Here are a small network's activations along a few directions, averaged over the inputs that share one value of a field.
Values that are neighbours, or in one group, have similar rows; names and order tell nothing.
In the rows, 500 means zero.
Strong random noise was added to every row along 3 fixed directions; ignore it. To show where, here is one row again and again, with new noise each time:
| 335 | 429 | 536 | 645 | 503 | 425 | 696 | 496 | 303 | 410 | 505 | 556 | 571 |
| 227 | 601 | 619 | 653 | 562 | 633 | 672 | 473 | 606 | 529 | 617 | 530 | 318 |
| 582 | 380 | 376 | 632 | 432 | 351 | 555 | 616 | 291 | 438 | 494 | 580 | 718 |
| 496 | 463 | 123 | 784 | 621 | 440 | 341 | 732 | 788 | 718 | 487 | 587 | 375 |
| 796 | 527 | 552 | 485 | 260 | 522 | 541 | 620 | 306 | 406 | 674 | 559 | 807 |


Values of T:
t2: | 253 | 535 | 415 | 468 | 720 | 499 | 483 | 252 | 553 | 648 | 450 | 286 | 302 |
t9: | 404 | 645 | 845 | 465 | 367 | 686 | 601 | 406 | 581 | 430 | 560 | 489 | 456 |
t1: | 534 | 561 | 747 | 321 | 359 | 527 | 471 | 409 | 365 | 409 | 549 | 443 | 531 |
t4: |  86 | 316 | 640 | 407 | 705 | 457 | 683 | 156 | 307 | 393 | 310 | 370 | 412 |
t7: | 557 | 229 | 375 | 617 | 580 |  77 | 552 | 432 |  25 | 413 | 331 | 498 | 842 |
t8: | 468 | 579 | 604 | 399 | 497 | 549 | 572 | 531 | 522 | 460 | 415 | 544 | 376 |
t6: | 774 | 590 | 641 | 438 | 262 | 645 | 580 | 590 | 354 | 397 | 745 | 559 | 749 |
t5: | 449 | 378 | 549 | 322 | 494 | 361 | 524 | 419 | 335 | 307 | 324 | 503 | 434 |
t3: | 800 | 353 | 576 | 146 | 390 | 383 | 467 | 440 | 218 | 261 | 313 | 489 | 861 |
T is arranged as a 3 by 3 grid.
Question: List every value one step from t7, in the order listed.
Answer: t2, t1, t6
Question: List every value one step from t8, in the order listed.
Answer: t9, t5

Values of N:
n1: | 220 | 547 | 656 | 567 | 625 | 553 | 679 | 353 | 514 | 565 | 438 | 468 | 394 |
n4: | 627 | 875 | 753 | 492 | 326 | 836 | 413 | 564 | 771 | 590 | 885 | 501 | 411 |
n8: | 891 | 546 | 548 | 227 | 382 | 558 | 360 | 473 | 355 | 499 | 646 | 368 | 702 |
n2: | 429 | 694 | 715 | 382 | 543 | 692 | 676 | 297 | 516 | 485 | 720 | 363 | 508 |
n7: | 318 | 640 | 571 | 458 | 504 | 711 | 538 | 573 | 820 | 470 | 499 | 599 | 240 |
n3: | 395 | 420 | 295 | 686 | 572 | 526 | 436 | 431 | 588 | 619 | 554 | 440 | 469 |
n9: | 959 | 387 | 415 | 289 | 252 | 299 | 322 | 595 | 235 | 397 | 404 | 500 | 791 |
n6: | 491 | 563 | 477 | 724 | 470 | 595 | 592 | 693 | 657 | 546 | 618 | 632 | 376 |
n5: | 849 | 423 | 367 | 337 | 438 | 410 | 175 | 683 | 657 | 539 | 346 | 569 | 551 |
N is arranged as a 3 by 3 grid.
Question: What is the length, in steps, of the shortest route from n4 to n2?
Answer: 2
Each value of N is a pair of two hidden parts, and every pair occurs once (3 first parts, 3 second parts).
Question: n2 and n8 share the first part; n2 and n7 share the second. Which value has the first part of n7 and the second part of n8?
Answer: n5

Values of S:
s6: | 312 | 368 | 498 | 489 | 665 | 369 | 456 | 385 | 414 | 624 | 573 | 247 | 325 |
s3: | 727 | 598 | 723 | 147 | 409 | 741 | 526 | 329 | 584 | 335 | 584 | 354 | 589 |
s8: | 573 | 805 | 701 | 431 | 454 | 978 | 486 | 747 | 936 | 539 | 832 | 603 | 414 |
s9: | 465 | 684 | 637 | 509 | 284 | 732 | 770 | 312 | 243 | 379 | 632 | 461 | 778 |
s1: | 275 | 328 | 175 | 916 | 702 | 446 | 619 | 523 | 766 | 658 | 399 | 656 | 347 |
s4: | 566 | 489 | 696 | 416 | 274 | 378 | 298 | 564 | 461 | 372 | 345 | 559 | 438 |
s10: | 681 | 688 | 504 | 194 | 439 | 650 | 344 | 447 | 673 | 581 | 661 | 399 | 627 |
s7: | 790 | 480 | 154 | 673 | 408 | 254 | 308 | 887 | 439 | 485 | 400 | 679 | 393 |
s5: | 541 | 578 | 523 | 713 | 567 | 453 | 371 | 455 | 356 | 679 | 694 | 454 | 514 |
s2: | 163 | 403 | 706 | 356 | 690 | 499 | 768 | 327 | 593 | 488 | 251 | 527 | 305 |
S is arranged as a 2 by 5 grid.
Question: List every value one step from s7, in the order listed.
Answer: s8, s4
Question: List every value one step from s5, in the order listed.
Answer: s6, s9
Each value of S is a pair of two hidden parts, and every pair occurs once (5 first parts, 2 second parts).
Question: s4 and s7 share the first part; s4 and s10 share the second. Which value has the first part of s10 and the second part of s7?
Answer: s9
Question: s5 and s6 share the first part; s5 and s8 share the second. Which value has the first part of s8 and the second part of s6?
Answer: s2

Values of P:
p8: | 315 | 486 | 510 | 447 | 657 | 545 | 570 | 452 | 693 | 513 | 423 | 525 | 311 |
p10: | 552 | 481 | 615 | 313 | 390 | 567 | 580 | 397 | 399 | 340 | 534 | 465 | 731 |
p1: | 470 | 450 | 452 | 476 | 646 | 425 | 542 | 407 | 424 | 458 | 403 | 445 | 622 |
p6: | 302 | 626 | 554 | 497 | 588 | 528 | 468 | 360 | 646 | 560 | 560 | 375 | 248 |
p5: | 234 | 477 | 586 | 517 | 616 | 498 | 541 | 411 | 590 | 588 | 359 | 496 | 150 |
p4: | 556 | 544 | 451 | 629 | 481 | 499 | 375 | 728 | 699 | 596 | 487 | 617 | 372 |
p3: | 361 | 440 | 474 | 584 | 587 | 450 | 434 | 453 | 449 | 503 | 380 | 451 | 321 |
p9: | 550 | 605 | 380 | 628 | 494 | 596 | 443 | 540 | 676 | 696 | 638 | 496 | 563 |
p7: | 483 | 621 | 560 | 485 | 439 | 696 | 551 | 610 | 697 | 462 | 607 | 619 | 426 |
p2: | 683 | 477 | 311 | 652 | 474 | 452 | 403 | 623 | 473 | 645 | 629 | 483 | 537 |
Each value of P is a pair of two hidden parts, and every pair occurs once (5 first parts, 2 second parts).
Question: p4 and p7 share the first part; p4 and p2 share the second. Which value has the first part of p2 and the second part of p7?
Answer: p9
Question: p1 and p6 share the first part; p1 and p8 share the second. Which value has the first part of p8 and the second part of p6?
Answer: p5
